Small tables with named rows and columns. After each table, cells are looked up by row and column.

Table romizo
fields: dasipoz, dak, semidis
golam: [7530, 4905, 4925]
pazafor: [7594, 4865, 4898]
kogo: [7467, 4808, 5075]
kipen: [3499, 3451, 2255]

What is the dak of golam in romizo?
4905
What is the semidis of pazafor in romizo?
4898
What is the dasipoz of kipen in romizo?
3499
What is the dasipoz of pazafor in romizo?
7594
What is the semidis of kipen in romizo?
2255
What is the dak of kipen in romizo?
3451
What is the dak of pazafor in romizo?
4865
What is the semidis of golam in romizo?
4925
What is the semidis of kogo in romizo?
5075
What is the dasipoz of golam in romizo?
7530
What is the dasipoz of kogo in romizo?
7467
What is the dak of kogo in romizo?
4808

kulevir:
|  | bib | kagoz | fedib | vibo | som | gesep |
|---|---|---|---|---|---|---|
| kozugi | 102 | 204 | 147 | 179 | 84 | 152 |
| tonet | 56 | 107 | 26 | 132 | 92 | 32 |
| nof | 125 | 114 | 88 | 127 | 168 | 154 |
| gel | 100 | 198 | 181 | 178 | 165 | 138 |
| ged | 104 | 188 | 203 | 109 | 190 | 143 |
| gug | 161 | 157 | 118 | 123 | 171 | 143 |
| kuz | 163 | 122 | 126 | 165 | 98 | 60 |
| samutuk | 143 | 195 | 112 | 109 | 231 | 163 |
| samop | 104 | 223 | 76 | 156 | 146 | 68 |
| sitip | 78 | 109 | 74 | 170 | 58 | 144 |

What is the kagoz of samop in kulevir?
223
What is the bib of kozugi in kulevir?
102
What is the vibo of kuz in kulevir?
165
What is the gesep of gug in kulevir?
143
What is the gesep of tonet in kulevir?
32
What is the vibo of ged in kulevir?
109
What is the som of samutuk in kulevir?
231
What is the som of kozugi in kulevir?
84
What is the fedib of kozugi in kulevir?
147
Row with the largest bib: kuz

Table dola
          puf  nise
nipigu   0.43  0.24
kem      0.71  0.73
lufil    0.75  0.79
geziso   0.73  0.78
finukav  0.74  0.79
vak      0.74  0.80
sef      0.78  0.75
pip      0.74  0.80
dak      0.76  0.73

nise of geziso = 0.78
nise of lufil = 0.79
puf of lufil = 0.75
puf of geziso = 0.73
puf of nipigu = 0.43
nise of nipigu = 0.24
puf of kem = 0.71
puf of dak = 0.76
puf of sef = 0.78
puf of finukav = 0.74
puf of pip = 0.74
nise of vak = 0.80
nise of kem = 0.73
nise of dak = 0.73
puf of vak = 0.74
nise of pip = 0.80
nise of finukav = 0.79
nise of sef = 0.75

Table kol
|  | murosit | kezoto | suberuk | tovova | kiku |
|---|---|---|---|---|---|
| gifav | -2.257 | 3.316 | 3.980 | 2.355 | -1.502 |
| taz | -2.527 | -3.416 | -1.709 | -0.771 | -2.198 |
| zazagun | 1.020 | -2.009 | -2.929 | 1.290 | 1.756 |
| kodisos | 1.096 | -0.322 | -4.267 | -1.842 | -1.907 |
| zivaka | -0.900 | -0.997 | 6.953 | -1.389 | -2.693 |
| zeg | -5.183 | 0.743 | 2.718 | 0.186 | -1.512 |
| rupigu | -0.931 | 3.325 | -0.581 | -2.270 | 1.712 |
| pina | -0.455 | -4.022 | 0.942 | -2.963 | -2.450 |

murosit of taz = -2.527
tovova of rupigu = -2.270
tovova of zivaka = -1.389
kezoto of gifav = 3.316
kezoto of rupigu = 3.325
kezoto of zivaka = -0.997
kiku of taz = -2.198
kiku of pina = -2.450
suberuk of zazagun = -2.929
kezoto of taz = -3.416
suberuk of rupigu = -0.581
murosit of pina = -0.455
tovova of taz = -0.771
suberuk of pina = 0.942
kiku of zeg = -1.512
tovova of zeg = 0.186
kezoto of kodisos = -0.322
kezoto of pina = -4.022

faf.tsv
	bubagab	bamite	kel	podilu
luva	1.475	3.860	1.258	5.371
livibod	-2.847	-2.257	-3.431	0.874
digu	-2.022	0.888	-1.795	-1.956
murikar	2.443	-0.864	1.332	2.646
dibem	-3.474	-3.003	-3.059	0.236
mopu	-2.263	0.741	-1.468	-2.773
puzev	1.994	-1.572	1.134	0.349
zup	-3.481	-3.186	-2.778	-0.249
munad	-2.669	-0.510	-0.981	-3.842
rorozil	2.468	-4.409	1.741	-0.493
nesot	-4.004	-3.066	-2.282	-0.712
kegun	-3.637	0.734	-0.631	-4.928
fige	3.764	-5.535	1.473	-0.698

What is the kel of mopu in faf? -1.468
What is the bubagab of murikar in faf? 2.443
What is the bamite of kegun in faf? 0.734
What is the bubagab of digu in faf? -2.022
What is the podilu of fige in faf? -0.698
What is the podilu of mopu in faf? -2.773
What is the podilu of zup in faf? -0.249
What is the bubagab of munad in faf? -2.669
What is the bamite of puzev in faf? -1.572
What is the kel of puzev in faf? 1.134
Which row has the largest bubagab? fige

tis.csv
,fud,fuvare,zovimu,sota,geka,kimu,rofe,fam,kotefol
fepo,-36,30,16,18,28,32,63,20,-28
rumo,70,-21,24,13,-41,0,11,6,25
gimuson,-34,-52,44,41,53,61,34,13,91
nus,30,33,44,41,47,74,27,53,-45

What is the fuvare of nus in tis? 33
What is the fam of rumo in tis? 6
What is the zovimu of nus in tis? 44
What is the zovimu of rumo in tis? 24
What is the zovimu of fepo in tis? 16
What is the kimu of fepo in tis? 32
What is the zovimu of gimuson in tis? 44
What is the fam of gimuson in tis? 13
What is the kimu of rumo in tis? 0
What is the kotefol of nus in tis? -45
What is the geka of nus in tis? 47
What is the kotefol of gimuson in tis? 91

Table turo
	lus	fom	por	zefopu	lik	tovur
bopim	48.9	22.5	41.9	39.8	62.4	65.6
paf	62.8	75.7	47.9	41.2	70.1	41.5
bubu	59.3	52.5	48.4	42.6	65.3	50.8
kun	50.1	65.1	52.4	34.1	50.4	34.5
kaze	54.2	63.4	54.7	36.5	52.0	35.3
keb	69.2	52.2	47.5	47.8	78.0	60.6
dolu	72.9	48.3	71.0	54.8	58.0	48.0
niv	79.8	56.3	50.0	58.0	85.7	63.5
muri	54.0	20.1	41.3	39.6	65.5	68.9
viril	42.4	57.5	45.4	27.6	46.3	37.5
fudaduk	66.0	46.0	71.8	50.5	49.8	43.9
fegeduk	76.7	72.0	38.3	47.8	94.4	61.6
logopes	47.8	48.2	52.4	34.2	46.3	41.7

What is the zefopu of bubu in turo?
42.6
What is the fom of niv in turo?
56.3
What is the lik of niv in turo?
85.7
What is the tovur of bopim in turo?
65.6
What is the lik of paf in turo?
70.1
What is the por of niv in turo?
50.0
What is the lus of bopim in turo?
48.9
What is the fom of paf in turo?
75.7
What is the zefopu of viril in turo?
27.6
What is the tovur of fudaduk in turo?
43.9
What is the tovur of fegeduk in turo?
61.6
What is the lus of logopes in turo?
47.8

Table lepota
,miba,gilok,lipim,vigiz,fis,sopelog,sefefo,lesub,bipe,fos
zovakaz,0.5,0.4,0.4,0.5,0.4,0.1,0.4,0.4,0.4,0.4
mamu,0.5,0.4,0.5,0.5,0.4,0.2,0.4,0.4,0.4,0.4
demido,0.4,0.4,0.4,0.4,0.4,0.8,0.5,0.4,0.5,0.5
vukado,0.4,0.3,0.3,0.4,0.4,0.6,0.5,0.4,0.5,0.5
lobipe,0.5,0.3,0.2,0.5,0.3,0.2,0.4,0.4,0.5,0.5
kulu,0.4,0.4,0.5,0.3,0.4,0.6,0.5,0.4,0.5,0.5
nari,0.4,0.5,0.7,0.3,0.5,0.7,0.5,0.4,0.5,0.4
zuk,0.5,0.4,0.3,0.5,0.4,0.2,0.4,0.4,0.5,0.5
sotib,0.4,0.5,0.7,0.4,0.5,0.7,0.5,0.4,0.5,0.4
fode,0.4,0.4,0.5,0.4,0.4,0.7,0.5,0.4,0.5,0.4
ziva,0.5,0.4,0.4,0.6,0.4,0.1,0.4,0.4,0.4,0.4
gopusak,0.5,0.5,0.6,0.4,0.5,0.2,0.5,0.4,0.4,0.4
nakupaf,0.4,0.4,0.4,0.5,0.4,0.5,0.5,0.4,0.5,0.4
bur,0.5,0.3,0.3,0.5,0.3,0.2,0.4,0.4,0.5,0.5

mamu, bipe: 0.4
gopusak, fis: 0.5
ziva, sefefo: 0.4
zuk, sefefo: 0.4
kulu, sopelog: 0.6
zuk, lipim: 0.3
mamu, vigiz: 0.5
sotib, gilok: 0.5
zuk, fos: 0.5
gopusak, fos: 0.4
nakupaf, lesub: 0.4

